Each row below holds a small network's activations on one input, seen along a few directions.
Each table varies a few parts of the input and shows all the possible inputs, shuffled.
Descriptions start from the smaller parts, as in this example, which fits no table here: one of 3 separate values, together with either a single point or one of 9 places around a ring or (one of 4 places along a line, together with one of 5 places around a ring).
Shared parts are said once, and a part with two or three values counts as separate values.
(in the rows, 128 means zero)

Other details of the inputs shift rows strongly along two fixed directions, in all tables alike. That doesn't count.
To show where, the next rows are all for the same input, with only those details redrawn:
[109 152 176 130 187 226 151 152 177 158 116  76 138  79 148]
[124 175 120 146 101 139 176 147  87 143 123  93 117 112 118]
[124 173  98 142  84 111 169 147  63 138 132 104 109 124 107]
[ 69  80 125  72 223 180  43 166 183 152 178 124 124 105 121]
[109 145  66 120  82  75 127 153  48 132 160 128  98 142  89]
[124 175 120 146 101 139 177 147  87 143 123  93 117 112 119]
[124 175 120 146 101 139 176 147  87 142 123  93 117 112 119]
[108 152 176 129 189 226 149 152 179 159 116  76 138  78 149]

A family of inputs:
r1: [120 173 121 146  95 156 183 143  77 131 120 113 100 110 123]
r2: [ 89  90 102 101 160 100  52 161 152 123 140 175 138 169 112]
r3: [116  64 118  88 192 117  46 106 166 131 166 153 131 110 127]
r4: [160 142 128 153 101 134 172 102  93 117  91 133 117 119 139]
r5: [144 122  91 119  74  39 118  96  76 124 142 153 124 139  99]
r6: [158 147  95 141  43  88 121 133  74 104 170 117 111 140 137]
r7: [145 148 162 144 153 173 158 142 169 132  75 106 164 121 140]
r8: [ 82  53 121  96 128  93  79 127 156 135 214 127 119 126 114]
r9: [109 139 162 165  59 109 190 107 117 139 150  97 128 124 143]
r10: [124  95  70  77 141  88 104 151 118 132 185 146 109 182 125]
r11: [104 158 185 122 173 219 152 154 183 165 112  78 148  83 141]
r12: [116  96  80  67 134  85  99 154 131 140 183 150 121 184 120]
r13: [127 143 100 125  28  68  95 132  75 112 175 141 118 163 135]
r14: [149 135  91 130  78  64 134 119  76 126 114 145 134 153 102]
r15: [155 150 179 135  90 116 169 127  99 132 125  90 111 137 118]
r16: [ 73  86 105  76 193 150  51 165 151 148 181 130 115 116 110]
r17: [145 173 122 167 104 122 172 156 124 108  92 120 147 146 109]
r18: [126 179 131 171  99 121 168 152 122 111  88 131 148 157 120]
r19: [152 168 108 171 112 125 174 147 111 105  87 116 138 143 117]
r20: [128 142 225 129 139 172 150 125 155 146 114  88 124 126 151]
r21: [162 150 136 159  94 122 174  76  99 114 110 137 112 100 136]
r22: [166 153 136 159 101 106 167  81 110 126 112 118 128 102 132]
r23: [160 148 162 145 119 137 167  97 138 142  90 111 152 106 141]
r24: [104  56 141  73 215 152  34 126 206 145 146 148 150 118 131]
r25: [146 129  91 126  67  35 120  88  77 121 147 155 120 136  96]
r26: [153 125  92 138  78  78 147  95  57 111 122 159 103 134 119]
r27: [147 166  90 170  99  99 164 152  95  97 106 129 130 152 104]
r28: [133 155 191 148 137 152 153  78 178 142 102 122 149  89 156]
r29: [155 161 134 165 138 152 170 144 138 117  79 108 143 127 133]
r30: [133 168 155 124 117 154 193 135 147 153 116 109 144 162 166]
r31: [158 162 166 145  81 166 144 132 148 126 138  89 144 111 164]
r32: [150 144 152 152 164 178 158 140 160 126  76 102 152 116 147]
r33: [110  60 121  87 223 157  41 143 189 132 138 144 144 126 131]
r34: [ 84 162 196 125 173 221 144 149 185 168 108  89 149  93 153]
r35: [155 143 172 151 158 159 154  81 178 134 112 109 137  73 152]
r36: [137 146 146 159 167 203 161 145 166 106  81 123 136 118 143]
r37: [159 154 156 152  86 188 151 125 130 108 138 105 117 105 175]
r38: [161 155 135 161  95 117 175  73 108 111 114 140 106  93 134]
r39: [160 148 123 157 103 135 175 110  90 117  88 136 122 125 134]
r40: [ 91  69 130  81 177 119  38 119 168 142 143 163 142 140 132]
r41: [107  52 174  70 220 161  40 143 184 135 182 117 107 125 128]
r42: [144 166 112 174 111 143 178 148 109  90  94 137 121 138 120]
r43: [108 115  80 116  95  56  91 145  85 116 125 169 132 183 103]
r44: [114  80 114  87 157  81  52  96 165 129 174 165 125 113 108]
r45: [115  63 105  89 166 111  57 101 134 115 167 177 109 118 124]
r46: [118 108 198 153 161 200 170 114 201 145 151  65 137  76 167]
r47: [150 124 182 139 190 202 141 110 192 145  86  96 154  87 165]
r48: [101  60 101  88 202 151  47 151 162 110 140 170 121 137 124]
r49: [149 154 135 163 136 172 172 139 132 107  79 128 128 124 138]
r50: [111  74  96  85 163  99  52 144 144 128 141 159 139 153 105]
r51: [149 120  69 131  90  55 119 119  61 118 129 151 118 156 102]
r52: [142 114 115 118  74  71 129 126  39 103 161 140  64 160  99]
r53: [ 98  77 120  86 152  89  49 108 142 140 150 170 136 142 125]
r54: [143 163  98 155  89  96 160 149 103 109  96 130 142 157 101]
r55: [141 157 154 149  89 104 162  87 113 138 100 130 143 121 140]
r56: [ 90 104  84 110 135  83  66 158 128 111 138 173 135 180 100]
r57: [104  93 111  99 120  62  62  91 125 130 161 174 125 138 114]
r58: [113 114  80 114  89  52  92 133  80 121 125 168 130 179 104]
r59: [141 117  67 130  88  75 124 126  53  99 121 168 105 160 104]
r60: [124 114  68 120 105  58  95 160 101 111 135 165 128 174  88]
r61: [113  54 136  82 222 151  40 113 194 140 153 145 140 105 140]
r62: [124 119 165 164 100 164 195 106 135 124 151  94 109  94 154]
r63: [144 142 151 119 159 203 191 136 165 137 122 110 122 135 175]
r64: [131 146 179 142 149 172 147 115 166 149  78 118 163 120 156]
Question: The inputs of r20 and r52 match in every part but one. If r18 is changed in the same way as r20 into r52, which row does it become?
Answer: r42
Question: The inputs of r13 and r37 match in every part but one. If r64 is changed in the same way as r13 into r37, which row does it become?
Answer: r39
Question: Describe the family of inputs behind these rows.
Answer: one of 4 places along a line, together with either one of 5 separate values or one of 11 places along a line
Question: Which other rows does r6 become when the choice among 5 separate values takes its other values? List them by row number.
Answer: r10, r16, r41, r46
Question: Which other rows does r16 become when the place on the line of 4 takes its other values? List them by row number.
Answer: r1, r11, r34

A family of inputs:
r65: [148 130 134 143 154 159 111 128 154 119 110 136 151 109 140]
r66: [183 162 140 160  49  63 187  44  71 127 107 136 125 108 140]
r67: [139 131 164 134 137 161 163 133 160 128 121 105 132 139 157]
r68: [ 93  88  83 103 110  61  40 138  99 105 174 171 111 163  91]
r69: [164 185 148 186 122 178 200 112 135 115  65 115 150  94 154]
r70: [109  80 109  75 182 143  63 152 141 130 173 134 111 133 130]
r71: [134 193 112 151  29  70 191 131  44 141 107 113 120 145 101]
r72: [167 150 197 160 102 136 192  48 130 137 105 101 132  81 152]
r73: [152 160 183 168 152 206 167 123 177 120  81  89 144  89 148]
r74: [ 98  57 132  78 235 180  60 153 195 131 153 150 114 120 132]
r75: [151 190  95 157  44  70 198 132  36 128 113 114 119 135  95]
r76: [167 148 190 164  96 131 191  57 121 144 113 101 119  79 156]
r77: [123 149 180 150 201 213 167 126 193 149  83  96 152  87 140]
r78: [120  84  74  77 132  82  72 149  87 114 179 159 100 160  99]
r79: [151 177 100 173  56 113 199 125  60 106 108 122 103 117 116]
r80: [ 89 104 104  96 181 144  88 145 143 148 159 129 120 112 116]
r81: [180 171  91 162  45  70 192 120  38 106  90 127 113 165 108]
r82: [168 169 103 161  63 117 217 130  50 123 103 121 103 138 117]
r83: [101  88 186  92 222 203  70 139 212 142 129 127 141 131 147]
r84: [ 98  88  71 100  99  76  66 142 107 112 208 151 108 153 119]
r85: [103  83  91  84 125  67  61 141  93 113 154 173 122 177 107]
r86: [148 158 157 154 124 181 164 134 142 122 112  98 131  92 140]
r87: [100  97 123 100 180 127  77 147 153 142 148 131 128 122 110]
r88: [103  90  65  91 134  51  57 142  95 124 165 163 115 159  72]
r89: [ 95  81 126  68 161 133  56 152 145 133 166 150 114 150 119]
r90: [ 98  84 110  86 188 115  56 143 159 132 140 147 141 126 108]
r91: [140 186 125 164  53  80 184 121  69 137  81 116 139 147 111]
r92: [158 186 111 165  54  72 200 117  90 131  94 122 152 151 126]
r93: [129 110  69 123  86  53  82 127 107 101 164 176 128 168 112]
r94: [128 108  82 132  71  62 104 128 105  99 150 155 124 160 112]
r95: [144 175 162 170  98 138 207 124 141 144  92  95 152 126 135]
r96: [124 121 151 135 161 171 111 139 169 118 125 115 124  98 137]
r97: [135 140 171 127 192 237 164 131 179 143 102  87 123  96 167]
r98: [169 174 157 185 104 165 190 119 127 114  72  97 146 101 143]
r99: [127 154 128 143  70 115 139 135  90 120 131 128 118 130 117]
r100: [117 135  90 120  74  64 140 134  84 133 161 133 125 159 102]
r101: [111 109 163 108 174 160  98 146 160 140 133 129 123 137 144]
r102: [123 170 179 147 173 214 196 130 168 148  86  86 148  76 147]
r103: [167 173 104 153  26  80 213 124  55 117 127 116 109 171 124]
r104: [169 174 117 160  68  97 199 132  57 114  99 115 105 145 123]
r105: [128 191 163 151  96 154 187 133 116 160 100  81 139 111 139]
r106: [ 87  94  51  84  92  35  71 146  85 132 205 152 110 173  94]
r107: [102  97 156 114 227 200  99 134 214 149  99 120 153  93 137]
r108: [116  63 126  69 231 168  30 140 204 131 138 156 137 133 139]
r109: [115 113  66 114  83  43  58 131  81 107 154 183 120 168 100]
r110: [125 148 150 152 160 173 172 134 146 149  96 106 134  96 132]
r111: [131 150 143 155 143 193 163 132 139 126 117  97 123  85 151]
r112: [164 156 183 152  89 142 192  57 115 149 129  88 119  73 160]
r113: [ 90  83 122  81 242 169  51 135 212 144 129 156 149 109 127]
r114: [174 175 166 172 123 169 207 124 120 128  76  93 133 125 145]
r115: [ 77  89 122  87 173 109  41 141 154 145 155 150 134 148 101]
r116: [ 98  94 137 108 155 139  60 135 162 116 137 149 142 129 127]
r117: [120 101  93  98 113  97 104 143 110 128 185 139 108 168 129]
r118: [112 115 170 135 211 220 121 135 206 122 118 112 134  78 156]
r119: [156 183 169 151 111 155 183 120 125 130  67 118 151 135 159]
r120: [ 97 114  86  97 123  64  63 132 109 139 140 171 138 165  99]
r121: [159 131 221 150 150 182 175  50 184 146  89  93 147  60 177]
r122: [ 86  75 158  69 214 193  47 153 191 153 167 125 126 126 154]
r123: [103 102  76 109  91  42  98 143  98 131 174 152 118 163  97]
r124: [168 165 124 167  53  92 207 119  78 115 108 114 126 170 131]
r125: [108  81  66  93 148  78  78 135  89 103 160 174 100 169  94]
r126: [ 99  79 174 115 203 198  76 142 234 129 159 119 144 105 160]
r127: [106  81  54  96  79  37  64 145  82 100 214 175 102 170  95]
r128: [122  75  44  81  96  23  55 134  90 107 178 194 113 203 105]
r129: [162 153 103 159  87 106 191 123  69 112  84 134 116 144 121]
r130: [106  82  62 105  89  35  61 138  97  93 192 177 110 173  93]
r131: [124  84 147  96 240 205  82 136 210 136 114 151 146 113 154]
r132: [103  97 176 111 202 187 101 134 232 152 120 110 168 113 154]
r133: [ 88 112 151 104 171 137  84 149 162 152 140 130 139 123 123]
r134: [151 155 103 171  89 115 172 119  90 100  95 131 122 121 119]
r135: [116 135 123 141  89 100 120 139  98 115 135 133 120 133 123]
r136: [141 155 150 171 143 178 172 121 143 112  98 115 134 100 135]
r137: [138 168 150 145 138 172 170 136 135 157 112  80 138  98 137]
r138: [160 186 145 162 119 140 185 122 127 141  66 106 159 110 135]
r139: [101  90 104  96 165 143  55 146 147 120 177 132 111 113 127]
r140: [152 126 125 126  50  58 155  63  63 129 153 134  97 106 121]
r141: [135 168 195 164 127 220 168 135 164 147 103  79 145  86 165]
r142: [139 105 151 130 147 153 136 133 161 130 120 127 148 147 155]
Question: The inputs of r89 and r83 match in every part but one. If r86 is changed in the same way as r89 into r83, which row does it become?
Answer: r73
Question: The inputs of r140 and r121 match in every part but one. If r127 is changed in the same way as r140 into r121, which row does it become?
Answer: r94
Question: Describe the family of inputs behind these rows.
Answer: one of 6 places along a line, together with either a single point or (one of 3 separate values, together with one of 4 places along a line)
Question: Which other rows agree with r74 in the place on the line of 6? List them by row number.
Answer: r67, r76, r87, r96, r101, r104, r110, r118, r123, r126, r133, r135
Question: Which other rows agree with r141 in the place on the line of 6? List them by row number.
Answer: r70, r80, r84, r97, r105, r106, r111, r112, r117, r122, r137, r139
Question: Which other rows does r98 become when the place on the line of 4 takes its other values? List them by row number.
Answer: r94, r116, r134
Question: Which other rows does r113 become when the choice among 3 separate values takes its other values? List them by row number.
Answer: r69, r131
Question: A walk changes only the place on the line of 4. It starts at r124 and steps to r83. List the rest of the walk in order.
Answer: r114, r125
